These are the activations of a small neural network, seen along a few directions. Each row is one input.
Each table varies a few parts of the input and shows all the possible inputs, shuffled.
A made-up example of a description, with smaller parts first: one of 6 places along a line, together with either a single point or one of 9 places around a ring or (one of 2 separate values, together with one of 5 places around a ring).
Shared parts are said once, and a part with two or three values counts as separate values.
(in the rows, 128 means zero)

Other details of the inputs vary at random and push rows far along two fixed directions, the same in every table; ignore that.

Table:
x1: [128 114 127  98  97 166 118 126  79 105 140  94 123 166 132 115]
x2: [134 105 138 128 159 195  92 127  73  89 137 156 104 162 170 138]
x3: [116 114 131  85  94 155 124 123  80 101 141  81 116 150 122 112]
x4: [119 143 125 140 106  90 154 135 150 125 128 104 138 125  89 127]
x5: [155 128 110 135 190 177  76 142  91 112 116 167  90 161 195 131]
x6: [119 118 156 131 149  87 138  93 137 100 121 159 153  97 107 147]
x7: [123 140 133 137 119  71 162 140 168 132 118 127 158 112  85 141]
x8: [100 127 121  94  21 143 160 150 116 140 170  46  86 157  85  97]
x9: [131 150 104 116 152 204 101 158  89 121 130 132  90 151 175 127]
x10: [134 137 127 129 127 114 136 120 154 150 135 140 134 105 128 112]
x11: [135 158 122 146 143  61 142 118 158 127 116 164 153 101 114 142]
x12: [123 136 124 120  47  55 179 120 165 130 149  90 135 114  61 112]
x13: [131 150 133 129  98  94 150 113 146 149 144 110 123 103 104 111]
x14: [137 152 101 121 186 193  89 149  87 126 126 174  96 148 193 127]
x15: [131 146 142 151 187  96 134 128 173 156 101 177 171  91 134 146]
x16: [135 137 146 149 178  84 129 123 178 153  95 170 171  97 118 147]
x17: [133 137 136 156 156  78 136 118 169 133  98 143 155 113 110 137]
x18: [132 102 111 118 181 196  75 139  68 111  98 156 126 137 191 138]
x19: [141 132 135 160 204  70 117 120 183 136  81 213 183 100 150 157]
x20: [118 115 139 120  45  67 167 100 133 133 131  83 169 114  64 118]
x21: [115  82 115 115 143 209 103 137  73 116 139 123 106 144 174 135]
x22: [ 94  94 141  82  32 145 168 115  96 111 188  32  99 152  85 109]
x23: [138 125 123 120  68 138 136 136 113 114 147  59  84 154 105 113]
x24: [111 145 130 122 107 107 159 141 151 148 127 118 141 120  93 128]
x25: [141 140 117 123 148 204  98 151  93 128 141 114  84 145 176 120]
x26: [118 133 131 123  87 163 136 140 114 140 153  60  91 145 112  98]
x27: [139 127 123 139 190 199  74 144 102 131 113 142 100 157 182 128]
x28: [113 102 148 143  98  77 150  96 137 120 121 129 152  82  80 142]
x29: [142 129 129 144 144  72 137 110 173 133 108 163 152 107 120 129]
x30: [136 143 138 132  94  86 144 111 154 144 130  94 131 105  88 127]
x31: [127 125 130 101   9 124 149 120 105 141 181  21  64 153  69  87]
x32: [124 148 116 122 126 105 148 122 157 143 124 154 143 107 117 118]
x33: [127 137 137 137 142 104 134 127 164 153 123 149 151 103 133 128]
x34: [139 109 122 123 150 192 100 166  97 116 125 118  86 178 164 127]
x35: [135 114 149 163 166  85 129  96 144 117 103 195 179  91 125 155]
x36: [113  97 136 127  87 113 161 106 130 131 148 108 153 124 105 131]
x37: [124 124 145 151 199  86 138  93 167 127 107 210 207  93 148 165]
x38: [110 143 117 117 102 168 135 151 108 131 140  86  97 152 118 108]
x39: [138 157 121 149 149  75 140 128 164 121 110 155 161  99 115 154]
x40: [140 125 130 141 194 147  84 137 139 143 105 182 137 130 179 142]
x41: [149 118 114 123 176 195  74 140 104 130 126 157  95 153 188 117]
x42: [127 118 107 118 126 184 101 172  94 111 142 122  89 178 170 128]
Description of these inputs: either (one of 3 separate values, together with one of 4 places along a line) or (one of 5 places around a ring, together with one of 6 places around a ring).
Question: What sort of input is x24?
Answer: one of 5 places around a ring, together with one of 6 places around a ring
Question: Change only the place on the ring of 5 in x10. List by row number the other rows that result.
Answer: x12, x29, x32, x41
Question: Change only the place on the line of 4 in x21. List by row number the other rows that result.
Answer: x22, x36, x37
Question: Change only the place on the line of 4 in x28. List by row number the other rows that result.
Answer: x2, x6, x35

Table:
x43: [116 131 136 131 166 122 135 121 135 128 108 157 170 108 135 147]
x44: [148 116 117 136 220 217  57 156  77  99 103 169 100 171 213 145]
x45: [126 145 131 137 192 106 127 106 141 127 104 197 180  89 150 150]
x46: [134 116 130 128 120 131 120 133 124 113 137 121 110 151 131 128]
x47: [142 186 112 138 155  99 128 154 185 172 110 146 132 116 134 117]
x48: [111 116 146 120  87 110 154 112 136 140 135  88 141 111  88 120]
x49: [108 113 132 107  68 129 160 127 120 127 160  86 123 139 100 117]
x50: [139 119 122 124 120 156 106 123 101 121 140 116  99 138 145 119]
x51: [117 109 139 122 108 125 140 118 135 139 143 120 133 121 119 122]
x52: [117 126 140 115  77 101 155  98 131 137 146  96 131 103  84 111]
x53: [126 103 134 123  64 119 144 123 131 132 155  81 109 139 100 113]
x54: [126  94 103  97  99 245  95 174  41  92 162  86  46 214 176 112]
x55: [130 132 136 125  69  83 151 107 133 119 143  87 119 123  76 116]
x56: [146 184 105 152 181 135 115 166 167 162 111 163 110 124 154 126]
x57: [138 127 140 159 199 101 111 111 156 135  85 186 175  93 146 154]
x58: [122 122 126 129 123 118 135 133 123 114 116 125 143 131 114 139]
x59: [128 139 127 132 128  80 144 112 140 118 115 152 156 106 110 140]
Question: What do these inputs look like to the network?
Answer: either one of 2 separate values or (one of 3 separate values, together with one of 5 places around a ring)
Question: Change only the choice among 3 separate values in x43. List by row number the other rows that result.
Answer: x45, x49
Question: Start at x48 and move only the place on the ring of 5, one step at a time. The first step leads to x57. Which rows follow, in order?
Answer: x44, x58, x43

Table:
x60: [119 124  99  94 115 213 109 171  66 105 150  98  82 185 168 118]
x61: [119 105 131 122  80 160 138 149 127 148 161  74  90 150 116 110]
x62: [129 154 116 120 142 145 116 117 110 135 128 147 122 108 145 118]
x63: [103  61 154 101 104 170 123 104  69  91 134  95 129 145 121 133]
x64: [140 154 136 154 180 103 117 119 171 167  98 158 150  84 134 133]
x65: [124  88 153 157 242 123 104  84 117 101  77 226 223  83 175 185]
x66: [129 108 124 124  66 139 133 148 123 138 148  68  90 152 106 109]
x67: [137 122 142 148 173  96 124  98 165 144 121 188 161  94 144 136]
x68: [121 160 133 133 139 110 141 130 162 164 113 122 149 103 110 121]
x69: [148 136 140 166 132  48 139 121 184 133  99 137 146 105  89 145]
x70: [139 137 131 118 105 146 117 108 115 145 148  93  96 122 126 100]
x71: [129 170 115 134 222 148 105 136 134 141  95 194 158  99 179 144]
x72: [135 117 107 119 164 217  89 181  90 120 124 138  95 186 190 129]
x73: [143 139 116 135 154 125 107 128 106  93 117 167 118 138 146 143]
x74: [123 119 116 113 130 183 117 136  93 119 152 148 102 146 165 122]
x75: [101 130 142 123  61  77 186 128 177 160 147  83 152 116  64 116]
x76: [134 120  99 110 148 201  92 149  67 100 139 151  92 165 187 127]
x77: [119 150 130 122  59  53 182 127 153 111 137  75 138 123  51 130]
x78: [151 133 147 148  99  40 141  95 163 116 120 124 139 111  82 130]
x79: [142 146 127 153 174 101 119 146 153 119  92 159 146 136 133 146]
x80: [ 99 122 118  92  57 171 159 151 103 128 177  60  93 161 111 107]
x81: [134 120 140 133  68  48 159  91 167 137 140 110 146 105  74 117]
Question: What do these inputs look like to the network?
Answer: either one of 2 separate values or (one of 4 places along a line, together with one of 5 places around a ring)
Question: Start at x66 and move only the place on the ring of 5, one step at a time. The first step leads to x81. Which rows follow, in order?
Answer: x76, x60, x72
